[-32  20   7  10   9  29  -9   0  -7 -22   6  30 -52  23 -20 -11] -> Nusi
[ 17  14 -45  20 -45  -7  -1  -7 -44  16   6  15  13  45  -6 -46] -> Zug
[  3  18  -4 -40   7   4 -19 -16  -3   8  -9 -19   9 -19  32  20] -> dep
places Zug: [-46]
15
loc: [18]
dep, 1
loc: [14]
Zug, 1
loc: [29]
Nusi, 5
places Zug: [15]
11
loc: [45]
Zug, 13

[ 13 -48 -51  49 -45  50 -23   7 -50  39  51 -47 -52  39 -52 -51 -17 -50
  51  51   7  -4] = labu
[  6  37 -50 -48  42 -49 -36  51 -44  52  52  49 -50  49 -50 -50  49  50
  52 -50  -4  44] = bel
[ 52 -52  45 -52 -51 -52  10  49  48  51  52 -38  44 -41  49  49  49 -47
  51  49  40  52] = Sesu
[ 36  49  35 -51 -49 -51 -19  20  28  52  51  51  36 -33  42  35   3  50
  50  47 -41  48] = Gizos
which: [  6  37 -50 -48  42 -49 -36  51 -44  52  52  49 -50  49 -50 -50  49  50
  52 -50  -4  44]
bel
places labu: [39]
9 13
places bel: [-50]
2 12 14 15 19
which: [ 52 -52  45 -52 -51 -52  10  49  48  51  52 -38  44 -41  49  49  49 -47
  51  49  40  52]
Sesu

[38 17  6 22 -7 -4] -> mizef
[ 21  16   2 -21   5  -5] -> Mili
[  1 -12 -16   1  29  -3] -> vadoz
[-13   6  11  -3 -11 -15] -> zeroz
[  6   5   5 -43  -9  -9] -> bukil
places mizef: [-4]
5
places bukil: [5]
1 2
loc: [11]
zeroz, 2
loc: [-4]
mizef, 5
places Mili: [21]
0

[ 29  12  10   3  -8   3   5 -28  -3 -21  16] : lupo
[ -9  -2 -13  13  36   8   5   5 -25 -14 -32] : reruk
[ -7  37 -31  17   2 -17  16   7 -28  -3  -1] : muke
[ 29  -4  29   3  -8   3   5 -28  -3 -21  16] : faki
[10 10 -2 33 13 -2 -8 10 -2 10 -2] : Lis
[ -9  -2   4  13  36   8  -8   7 -25  11 -32] : nezu
[ 11 -29  23  11   6  41 -35 -14 -14  11  -3] : Kadu
places Lis: [10]
0 1 7 9
places muke: [-17]
5
which: [ 11 -29  23  11   6  41 -35 -14 -14  11  -3]
Kadu
places reruk: [-2]
1
places Kadu: [-14]
7 8

[-20 -22   4  13  19  -4   0  16  22  19 -11  23  -3  18   8 -23  -2  -8
  -8  -1 -26   3 -31 -19 -15   8  12   4  -1 -22  -4  -9  22  24  25  -7
  21   0  22  10   6] = Vus
[ -2  24  -8  15  17  -9  -1 -14 -15   3 -16  -1  13   1 -10   8   1  14
 -14  23  33 -10 -29  -7 -18  -6 -33  15  -7   3  20 -12  -3   7  16 -10
   5  21 -36   1   2] = diduf
[ -2  24  -8   0  17  -9  -1 -14 -15   3  16  -1  13   1 -10   8   1  14
 -14  23  33  -3   0 -21 -18  -6 -33  15  -7   3  20 -12  -3   7  16   3
   5  21 -36   1   2] = sen
loc: [-19]
Vus, 23
places diduf: [-10]
14 21 35
which: [ -2  24  -8  15  17  -9  -1 -14 -15   3 -16  -1  13   1 -10   8   1  14
 -14  23  33 -10 -29  -7 -18  -6 -33  15  -7   3  20 -12  -3   7  16 -10
   5  21 -36   1   2]
diduf
which: [ -2  24  -8   0  17  -9  -1 -14 -15   3  16  -1  13   1 -10   8   1  14
 -14  23  33  -3   0 -21 -18  -6 -33  15  -7   3  20 -12  -3   7  16   3
   5  21 -36   1   2]
sen
places Vus: [8]
14 25

[-26 -27  35  39]  lagof
[-18 -42  43 -36]  memok
[-40 -22  35  40]  laruf
[ 25  26 -19  14]  pota
loc: [-27]
lagof, 1
loc: [-26]
lagof, 0

[-18   2 -17 -17  13  -4  26 -20  -5  21  26  -3  25  -3 -10  -4 -12 -14
 -11 -14  -3   2  17  -4  24] = sitem
[-19  16  14 -19 -17  14 -32 -31  11 -46 -32  27 -34  20   7  12  16 -28
   7  18  20  16  16  16 -24] = Tam
[ 12 -28  12  12  23 -22 -13 -22  29  -5 -21 -30 -21 -11  24  30  32  18
  15 -30 -30 -16 -23   4 -23] = Sedis
places Tam: [14]
2 5
places sitem: [-10]
14
places sitem: [-12]
16
loc: [30]
Sedis, 15
places Sedis: [-22]
5 7

[  9 -36  17  17   9]  diti
[ -2 -18 -37  37  37]  kepu
[-10 -10  23  23  16]  ged
[-36 -36  11  11  -2]  Pidas
[ 19 -16  10 -17 -34]  pataz
[-36  26  30  11  33]  mes
[ -2 -18 -37  37  -9]  bis
[ 27   7  10 -27  32]  pupap
loc: [30]
mes, 2
places ged: [-10]
0 1
loc: [-16]
pataz, 1
loc: [19]
pataz, 0
places Pidas: [11]
2 3
places diti: [17]
2 3

[ 37 -43  42  43 -44 -49  44 -25  46 -38  42  46  50  25 -31 -49  37  44
  27 -42  49 -42 -46 -44   2  43 -50 -49 -22  42  47 -50  42 -49 -50 -50] : fenug
[ 41  32 -45  32  34  44 -47  11 -46  26   8 -45 -22 -17  41  48 -44  41
 -37  31 -48  41  34  41  32 -47 -46  49   6 -45 -15 -45 -45  49  50  50] : Mirul
[ -7  32 -45 -46  34  44 -47  11  33  19   8 -45 -22 -17  23  48 -44  42
 -37  31 -48  30  34  41 -20 -47 -46  49   6 -45 -15 -45 -45  49  50  50] : Vofo
places fenug: [-50]
26 31 34 35
which: [ 37 -43  42  43 -44 -49  44 -25  46 -38  42  46  50  25 -31 -49  37  44
  27 -42  49 -42 -46 -44   2  43 -50 -49 -22  42  47 -50  42 -49 -50 -50]
fenug
places Mirul: [32]
1 3 24
places Mirul: [41]
0 14 17 21 23

[ 43  41   8  22   4 -34  43 -39 -43] : diba
[-24  42 -43  28  13   4  -7  27 -43] : sileb
[ 42  43 -15  43 -19 -42  42 -36 -42] : fus
[ 36  36  -7  36 -31 -32 -25 -31   5] : sepab
[-42 -36  25 -11  24 -37  -7  42  37] : fot
[ 30 -38   1 -19 -34 -38 -38 -34  38] : Bili
[-13  12 -36 -38 -35 -26  34  39  25] : gider
[-13  15 -39 -39 -37 -26  35  40  25] : zavor
[-36  20 -30   8  40  23 -18  25 -38] : boluf
[ 20 -26  -7  -7 -39  41 -42 -27  41] : guf
[ 26  42 -31  37  -7 -41  20 -12 -36] : los
loc: [-11]
fot, 3
places guf: [41]
5 8
places Bili: [-38]
1 5 6
loc: [-15]
fus, 2

[  6  -7  -8   8 -14  24   7 -20 -18   8 -25 -26  31 -23   4   4  18 -20
 -15 -20 -20  32  20   4   3   1  13   4 -25   3   8  -2   1  -3  -6 -18
 -23   7   7  -8  17   5] : paru
[  0  -3 -30 -18  -2   2  25 -38  13  28  15   0  12 -39  -3  -2  24 -37
  22 -38 -39  18  21  -2  -2 -27  -7  -2  14  -5  26 -36 -27 -31 -28 -37
  17  26  25  10  22   5] : baf
[  6   3  -8   8   4  24   7 -20 -18  -3  -3 -26  31 -23   4   4  18 -20
 -15 -20 -20  -3   3   2  -6   4   4   4 -20 -20 -12  -3  -2   1   9  -5
   0 -12 -14  -2  -8  -8] : rad
[  1  -1  11   6  -1  -4  37   8 -17  33 -24 -16 -12   7 -15  -2  35   8
 -13   8   7 -15  11  -2  -2 -11  -5  -2 -24  -1  39 -10 -11 -15   8  -7
  11  -2  35 -15  36  11] : teza
places teza: [-15]
14 21 33 39
loc: [20]
paru, 22
places rad: [2]
23
places rad: [-3]
9 10 21 31
places teza: [1]
0

[ 36  -5  30 -17  42 -43   6 -35  31] -> lofon
[ 37  -7  32 -16  30 -16   3 -34  38] -> dol
[ 32  -7  32 -16 -16 -43   3  31 -16] -> Tun
[ 37  -8  33 -16  42  33 -33 -33  28] -> pudo
[ 35  -1  28 -17  42 -43  10 -37  35] -> Vep
loc: [6]
lofon, 6
places pudo: [37]
0
places dol: [-16]
3 5
loc: [-35]
lofon, 7
places Tun: [32]
0 2

[38 16  4  8 10] -> rofe
[29 11  5  5 29] -> moror
[ 6  6  6  6 28] -> Rezo
[35  7  5 -5  4] -> kitam
[-28 -28 -29   2 -17] -> zeda
[21  5  7 -7  0] -> Satik
loc: [0]
Satik, 4
places Rezo: [6]
0 1 2 3
places moror: [29]
0 4
loc: [28]
Rezo, 4
loc: [-29]
zeda, 2
places zeda: [-28]
0 1
places kitam: [4]
4

[ 0 -9  0  0  0  9 -4] -> peza
[-18  -9  -1 -15   9  29   6] -> keze
[  1 -24 -19   4  -4  -1  10] -> Tikoz
[-5 -4 -6  5 -9 17 10] -> kov
places peza: [0]
0 2 3 4
loc: [5]
kov, 3
which: [ 0 -9  0  0  0  9 -4]
peza
loc: [-6]
kov, 2
loc: [-5]
kov, 0

[ 34  36  39 -24  28 -18 -10 -16 -24  -6] = pem
[ -7  -2  -7 -24  -1  -2  -2  -2  -7  16] = nog
[ 22  20 -15  33  -6   0  22  20  14  33] = gemab
[ 34  36  39  25  28 -18 -34 -34   1 -26] = kibu
[ 16  26  30  27  32   0 -34 -34  16 -21] = mun
loc: [-1]
nog, 4
places pem: [34]
0
loc: [-21]
mun, 9
places gemab: [22]
0 6
places mun: [16]
0 8
places gemab: [33]
3 9
places nog: [-7]
0 2 8

[-4 -4 -4 -4]  guzub
[ 39 -16 -12 -17]  zofo
[ 19   1 -13   2]  Gepiv
[  7 -12 -14 -12]  Fusut
[ 1 18 -8 19]  pof
[20 24 20 20]  fisik
[-22   9  19   9]  nef
[ 38 -15   7  -2]  Serol
[-23  10 -17  -3]  Kan
[ 11 -16   8 -16]  ludu
[19 -9  8 -9]  zif
places guzub: [-4]
0 1 2 3
which: [ 1 18 -8 19]
pof
loc: [-3]
Kan, 3
loc: [18]
pof, 1
places fisik: [20]
0 2 3

[ -5   7   6 -12  -3   6 -12 -18 -18  -8  19   3 -12   5 -16  -1 -12] : mos
[  1  -7  33 -37  -8  -8  22  29   5  16   1  14   5  -3  11   9   8] : Tesi
[  1  -7  33 -37  -8  -8  22 -17   5  16   1  14  23  -1   5  18  11] : bafa
[ 9 -5  1  0  4 -5 -1  4  4  5 11 -6 -2 -5 -2 14 -6] : dipa
[ -5   7   6   1  -3   6 -12 -14 -18  -8  19   3 -12   5 -16  -1 -12] : Pim
places Tesi: [5]
8 12
places dipa: [4]
4 7 8
places dipa: [-5]
1 5 13
places Tesi: [11]
14
places mos: [-18]
7 8

[-21 -24 -15  -4 -25 -12  26 -20  25  26  21  26   1 -20] = rumok
[  7   3 -32 -19   4   7  20 -40  26  23  20  -3  21 -38] = fof
[  4   7 -13  -7  20  20   7 -18  20  10  20   7  10 -20] = nit
[-25 -21   9  -3 -23 -33 -18 -20  41 -18  48  44 -30  25] = buk
places nit: [20]
4 5 8 10
places rumok: [-21]
0

[17 50 10  1  0  1]  noz
[ 0  0  6 46 25  1]  Reril
[ 0  0  1  0  0 46]  taz
[-1  0  1  0  0  0]  Lufe
[ 0 -1 52 16  0  0]  Zit
[ 1  0  6 47 24  1]  katib
[ 0  0  1  7  6 46]  feza
loc: [47]
katib, 3
places Lufe: [1]
2
places taz: [0]
0 1 3 4
places katib: [6]
2
loc: [50]
noz, 1

[  6   6  -5   8   0   1   0  -3   0  -6  -1 -15   2 -10   3   0   2   2
  -3   1   2  -4   0   5  -3   4  -3   1   0  -3  -3   1  -7  -7  -2  -4
   9  -8   0   0   7  -1   6   0   0   5  -4   1 -13   3   7   1   1  -7
   5  -4   0   3   1   8  -7] = lino
[  7  -7  -2   7  -7   5   2  -3   1   3   8   0   4   3   1   9   0  -2
  -7   3  -2   1  -3  -5  -7  -1  -1  -1  -2   4  -3   1   0   6   1  -6
   1   0   4  -7   7  -1   4   0   3  -2  -4   5 -13   4   4  -4   0   1
   8   3  -5   6   1   1   4] = rifu
[  1 -11  -3  -6   1   1   3  -3  -3   6   2  33   3   3   2   2   2  -6
   3  11   1   4   2   1   0   3   5   3  -1   1   5  -7  -2   9  -2   0
  -4  11   3   1  -7  -2  -1  -3   6  -2   8  -2 -13  -3   4   4   0  -1
  -2   1   7  11  -9   2  -2] = gosob
[ -5  -4  12   4  -1  -2   3  -3   3   6   6   4   3  -1  -2   4   6  -7
   2  -4   6   4   3  -6   0   1   4   1   2   2   6   2   1   1   2  -4
 -10   0   2  -1   3   0   6   0  -4  -4   4  -5 -13 -11  -1   0   0  -3
  -2   5  -2   0   1  -2   4] = vege
[  4   1   5   8  -1  -4   0  -3   3 -11  -3   8   3   1   0   3   0   2
  -2   3   4 -13   0  -2  -7  -6  -3  -1  -2   4  -3  -3  -2   4  -1   1
   3   5   1  -1   6 -10   8  -1   3  -1  -1  -3 -13  -5  -5   7   0   0
  -3   2  -3   3  -4   2  -1] = saf
[  1 -11  -3  -6   1   1   3  -3  -3   6   2  33   3   3   2   2   2  -6
   3  11   1   4   2   1   0   3   5   3  -1   1   5  -7  -2   9  -2   0
  -4  11   3   1  -7  -2  -1  -3   6  -3   1   1 -13  -5  -4   0  -1   3
  -3   1  -7  -8  -4  -5  -7] = tifu
[  7  -7  -2   7  -7   5   2  -3   1   3   8   0   4   4   1   9   0  -2
  -7   3  -2   1  -3  -5  -7  -1  -1  -1  -2   4  -3   1   0   6   1  -6
   1   0   4  -7   7  -1   4  -2   5   1  -2  -6 -13  -6   2  11   2  -1
  -1   7  -3   4   1   2   4] = Vub
[  4   1   5   8  -1  -4   0  -3   3 -11  -3   8   3   1   0   3   0   2
  -2   3   4 -13   0  -2  -7  -6  -3  -1  -2   4  -3  -3  -2   4  -1   1
   3   5   1  -1   6 -10   8  -1   3  -1  -1   1 -13  -6  -3   4   0   2
   3  -1  10   6   0   2  -8] = fina
[ -2  -1  10   3   2  -4   6  -3   2  -4  -3 -18   1  -1  -4  -6   2   1
  -3  -5   2   7   0  -2  -7  -8  -5   2   0  -2   5   2  -6  -6  -3   0
  -1   0   1   2   5  -5   5   2   1   6   3  -1 -13   7   0   2   0   5
   0  -3   6   7   1   3  -6] = lif
[ -1  -3   1  -8  -2  -1   4  -3   5   9  -3  13   2   9   7  -5   0   5
   3   3  -8   1  -1   7   0   1   1   3  -2   0  11  -2   8  -6   2   1
  -4   7   5  -2  -1   9  -3   6   5  -3   6  -1 -13   1  -2   4  -1  -1
  -1  -4   2   0  -6   0   1] = Gar
places vege: [2]
18 28 29 31 34 38
which: [  6   6  -5   8   0   1   0  -3   0  -6  -1 -15   2 -10   3   0   2   2
  -3   1   2  -4   0   5  -3   4  -3   1   0  -3  -3   1  -7  -7  -2  -4
   9  -8   0   0   7  -1   6   0   0   5  -4   1 -13   3   7   1   1  -7
   5  -4   0   3   1   8  -7]
lino
places lif: [2]
4 8 16 20 27 31 39 43 51
which: [  7  -7  -2   7  -7   5   2  -3   1   3   8   0   4   3   1   9   0  -2
  -7   3  -2   1  -3  -5  -7  -1  -1  -1  -2   4  -3   1   0   6   1  -6
   1   0   4  -7   7  -1   4   0   3  -2  -4   5 -13   4   4  -4   0   1
   8   3  -5   6   1   1   4]
rifu

[ 37  49 -34  37  28] = lom
[-25  51  50  27  19] = Kisaf
[ 14  41 -35   5 -36] = noved
places lom: [49]
1
loc: [-35]
noved, 2
loc: [19]
Kisaf, 4
loc: [5]
noved, 3

[ 15  -5  19 -22  41  -6  39  16 -35 -41 -30]  gup
[ 39 -48  -3  -3  38  36  38  26  -3  24  39]  Sabel
[ 32  32  19 -22  41  32  32  16  13  16  19]  mefup
[ 42  29  -4  -4  49 -13  -4  -8  42 -42   9]  Sifa
loc: [-35]
gup, 8
loc: [-42]
Sifa, 9
places Sabel: [-3]
2 3 8
places mefup: [19]
2 10
places mefup: [32]
0 1 5 6
places mefup: [16]
7 9
places Sifa: [-4]
2 3 6

[-32 -32 -12 -46  48 -49 -32] : zibik
[-28  -6 -17 -44 -48 -48 -45] : tero
[-44  36   3  39 -43 -31  48] : Sezon
loc: [-43]
Sezon, 4
loc: [-49]
zibik, 5
loc: [36]
Sezon, 1
loc: [-46]
zibik, 3
places zibik: [-32]
0 1 6
loc: [-45]
tero, 6

